A small network was shown many inputs. Here are its activations along a few directions, one row for each input.
Each table varies a few parts of the input and shows all the possible inputs, shuffled.
Descriptions start from the smaller parts, as in this example, which fits no table here: one of 8 places around a ring, together with either a single point or (one of 2 separate values, together with one of 4 places along a line) or one of 11 places around a ring.
Shared parts are said once, and a part with two or three values counts as separate values.

Other details of the inputs vary at random and push rows far along two fixed directions, the same in every table; ignore that.
These rows show it; all are for the same input, with only those details redrawn:
-66, 55, -18, -9, 32, -39, -58, -12, -5, 4, 48, 1
-32, 31, 7, -20, 46, -32, -16, 2, -8, 34, 15, 2
17, -1, 1, -7, 34, 9, 28, -3, -10, 9, -42, 10
-13, 16, 25, -27, 56, -29, 9, 10, -7, 56, -4, 1
-25, 33, -72, 34, -9, 25, -41, -43, -6, -94, -6, 15
17, 0, -16, 4, 22, 20, 21, -12, -9, -17, -44, 13
-9, 21, -57, 27, -4, 28, -19, -35, -8, -76, -23, 16

A family of inputs:
r1: -19, 43, 33, -21, -8, -24, 13, 22, -8, 40, 20, -12
r2: 40, -13, 6, -12, -6, 21, 21, -1, 18, 22, -15, -8
r3: -52, -8, 0, 8, -11, -26, -44, -5, -11, 3, 85, 3
r4: 32, -43, -4, 8, -33, 7, 10, -2, 10, -5, -19, 7
r5: 42, -45, 7, 3, -6, 2, 2, 19, 6, 16, -19, -3
r6: 16, 3, 3, -5, 11, 39, 11, -28, -5, -10, -43, 23
r7: 9, -6, 8, -22, -8, -7, 10, 7, 17, 32, 4, -12
r8: -47, 58, 7, -22, 11, -14, -41, 12, 15, 37, 63, 1
r9: -10, -18, 43, -6, -6, -42, 13, 10, -28, 27, 51, -6
r10: 11, 8, 37, 6, -4, 26, 35, 21, 22, 3, -32, -10
r11: 9, -42, 8, 19, 10, -8, 11, 17, -19, 27, 25, -4
r12: 3, -6, 16, -20, 13, 20, 25, -14, -8, 13, -46, 16
r13: 16, -42, 4, 42, -33, 28, 8, -15, 2, -82, 4, 10
r14: -25, 11, 68, -16, 28, -9, 8, 2, 2, 37, -30, -13
r15: 29, 4, 1, -14, 14, 31, 25, 32, 7, 11, -23, 4
r16: 12, -40, 25, 7, 5, 6, 6, 1, -12, 27, 32, 6
r17: -35, 40, -6, 5, -26, -2, -23, -35, -29, -43, -11, 0
r18: -31, 49, -67, 26, -20, 16, -38, -1, 10, -61, 32, 2
r19: -24, -2, -1, 2, 1, -55, -46, 20, 7, 39, 50, -16
r20: 27, -18, -8, -13, -11, 3, 34, 14, 12, 17, -23, -15
r21: -21, 14, -6, 12, -46, -47, -42, -14, -2, -26, 48, -7
r22: -7, -35, -48, 45, -42, 23, -9, -18, -17, -68, 21, 7
r23: 28, -11, 18, 11, -19, 16, 21, -1, 29, -22, -27, -19
r24: -27, 33, -34, 4, -28, 25, -17, -4, 14, -33, 17, 9
r25: 11, -31, 5, -4, -15, -28, 4, 18, 7, 32, 2, -7
r26: 12, -45, 36, -3, 25, -9, 5, 28, -18, 49, 29, -4
r27: -13, 19, -26, -7, -5, -8, -46, 5, 16, -9, 37, -19
r28: 28, -30, -2, 35, -43, 12, -4, -14, 24, -71, -19, 3
r29: -66, 42, 4, -28, 28, -40, -33, -5, -8, 27, 30, 0
r30: 38, -17, -11, -3, 2, 4, 27, 17, 11, 18, -21, -19
r31: 17, -1, 1, -7, 34, 9, 28, -3, -10, 9, -42, 10
r32: 15, 10, 23, -16, -21, -23, 21, 4, -1, 23, 4, -21
r33: 13, 5, -21, -2, -14, 30, 38, 18, 8, -10, -29, 5
r34: 19, -4, 11, -19, 36, 21, 13, -1, -10, 5, -44, 13
r35: 42, -37, 0, 12, -25, 15, 2, -7, 11, -1, -15, 7
Describe the family of inputs behind these rows. -> one of 5 places along a line, together with either one of 2 separate values or one of 5 places around a ring
The inputs of r28 and r23 match in every part but the place on the line of 5. If r19 is changed in the same way as r28 into r23, which row does it become? -> r30
Start at r34 and move only the place on the line of 5, one step at a time. The first step leads to r15. Which rows follow, in order? -> r27, r5, r26

A family of inputs:
r36: 4, 18, 11, -24, 25, 11, 21, 21, 14, 35, -16, 3
r37: 66, -66, 82, -29, 2, -12, 72, 49, 12, 96, -3, -17
r38: 20, -25, -32, 46, -75, 8, -14, -5, 15, -72, 25, -16
r39: 3, 0, -71, 32, -14, 27, -18, -35, -16, -75, -9, 18
r40: -49, 68, -29, 12, -11, -3, -40, -25, 0, -66, 6, -3
r41: -20, -11, 12, 4, -5, -5, -5, 2, -16, 8, 27, 3
r42: 38, -60, 83, -24, 41, -13, 59, 32, -2, 92, -28, -2
r43: -19, -12, 23, 4, 2, -1, -6, 0, -4, 1, 30, 3
r44: -83, 79, -42, 4, -5, -22, -92, -48, -2, -60, 44, -1
r45: -54, 67, -41, 7, -10, -5, -49, -47, -11, -58, 12, 4
r46: -78, 62, -18, -26, 25, -51, -78, -1, 12, 26, 64, -10
r47: 29, -5, -41, 5, -6, 38, 33, -14, -2, -31, -59, 12
r48: -91, 94, -7, -19, 12, -37, -70, -16, -7, 5, 63, -4
r49: 37, -6, -3, -17, 11, 38, 56, 19, 2, 28, -59, 5
r50: 40, -48, 0, 36, -25, 35, 45, -4, -8, -52, -47, 6
r51: -18, 45, -39, 18, -17, 34, -34, -44, 9, -85, -28, 11
r52: 52, -33, -29, 24, 5, 50, 23, -12, 1, -41, -54, 14
r53: -9, 24, -60, 20, -19, 39, -29, -23, 23, -65, -22, 8
r54: -57, 38, 35, -36, 60, -57, -42, 27, -2, 83, 84, -7
r55: -4, -27, -32, 39, -32, 20, -26, -33, -11, -76, -4, 12
r56: 42, -28, 52, -39, 57, -7, 66, 42, -18, 105, -26, 2
r57: 51, -38, -34, 21, 3, 42, 23, -17, -13, -42, -58, 15
r58: 10, 11, 35, -34, 38, -19, 42, 42, 11, 71, -27, -14
r59: 15, -5, 13, -4, 30, -10, 23, 21, -6, 25, -9, -5
r60: 57, -63, 27, -3, -28, -8, 48, 22, 0, 31, -14, -3
r61: 69, -71, -6, 29, -54, 25, 28, -1, 6, -30, -33, -1
r62: 68, -59, -10, 23, -62, 39, 42, 7, 2, -28, -22, -4
r63: -88, 88, 13, -25, 23, -39, -65, -10, 7, 12, 63, -1
r64: -68, 10, 74, -46, 52, -99, -25, 29, -16, 121, 84, -10
r65: 36, -47, 34, 1, -23, -16, 11, 22, 20, 40, 18, -18
Describe the family of inputs behind these rows. -> one of 5 places along a line, together with either a single point or one of 5 places around a ring
The inputs of r52 and r51 match in every part but the place on the line of 5. If r54 is changed in the same way as r52 into r51, which row does it become? -> r63

A family of inputs:
r66: -29, 4, 42, -23, 27, -45, -5, 5, -17, 51, 27, -4
r67: -43, 52, -54, 27, -21, 2, -75, -36, 8, -79, 31, 3
r68: 38, -11, -57, 23, -12, 64, 37, -22, -10, -74, -68, 24
r69: 22, -2, -61, 42, -64, 54, 13, -33, 8, -111, -54, 4
r70: 1, 10, -40, 25, -48, 39, -13, -24, 13, -74, -20, 3
r71: 43, -14, 21, -20, 17, 14, 38, 2, -1, 34, -55, -1
r72: 50, -52, 17, -5, 2, 0, 34, 20, 0, 34, -28, -1
r73: 8, -23, 51, -16, 28, -13, 27, 8, -13, 51, -12, 6
r74: -43, 10, -22, 13, -6, -37, -65, 0, 5, -10, 73, -14
r75: 32, -13, 27, -10, -3, 16, 41, 20, 12, 12, -43, -5
r76: 24, -43, 38, -23, 20, -23, 22, 28, 8, 77, 5, -3
r77: -63, 51, -34, -6, 15, -7, -58, -11, 2, -6, 49, 2
r78: -35, 29, 32, -31, 58, -36, -5, 31, -7, 72, 28, -1
r79: -9, 0, 29, -11, 8, -21, 3, 21, 4, 36, 41, -12
r80: -10, 25, 12, -21, 23, -29, -5, -2, 2, 32, 3, -7
r81: 46, -45, 4, 32, -8, 49, 48, -20, -15, -49, -63, 16
r82: -72, 52, -33, 13, -32, -36, -82, -10, 1, -29, 100, -11
r83: 40, -32, 28, -9, -5, 10, 46, 22, -1, 32, -13, 0
The inputs of r66 and r73 match in every part but one. If r68 is changed in the same way as r66 into r73, which row does it become? -> r77
Describe the family of inputs behind these rows. -> one of 3 separate values, together with either a single point or one of 5 places along a line
Which other rows agree with r74 in the choice among 3 separate values? List them by row number. -> r67, r75, r78, r79, r81
Start at r68 and move only the place on the line of 5, one step at a time. The first step leads to r80. Which rows follow, in order? -> r69, r82, r72
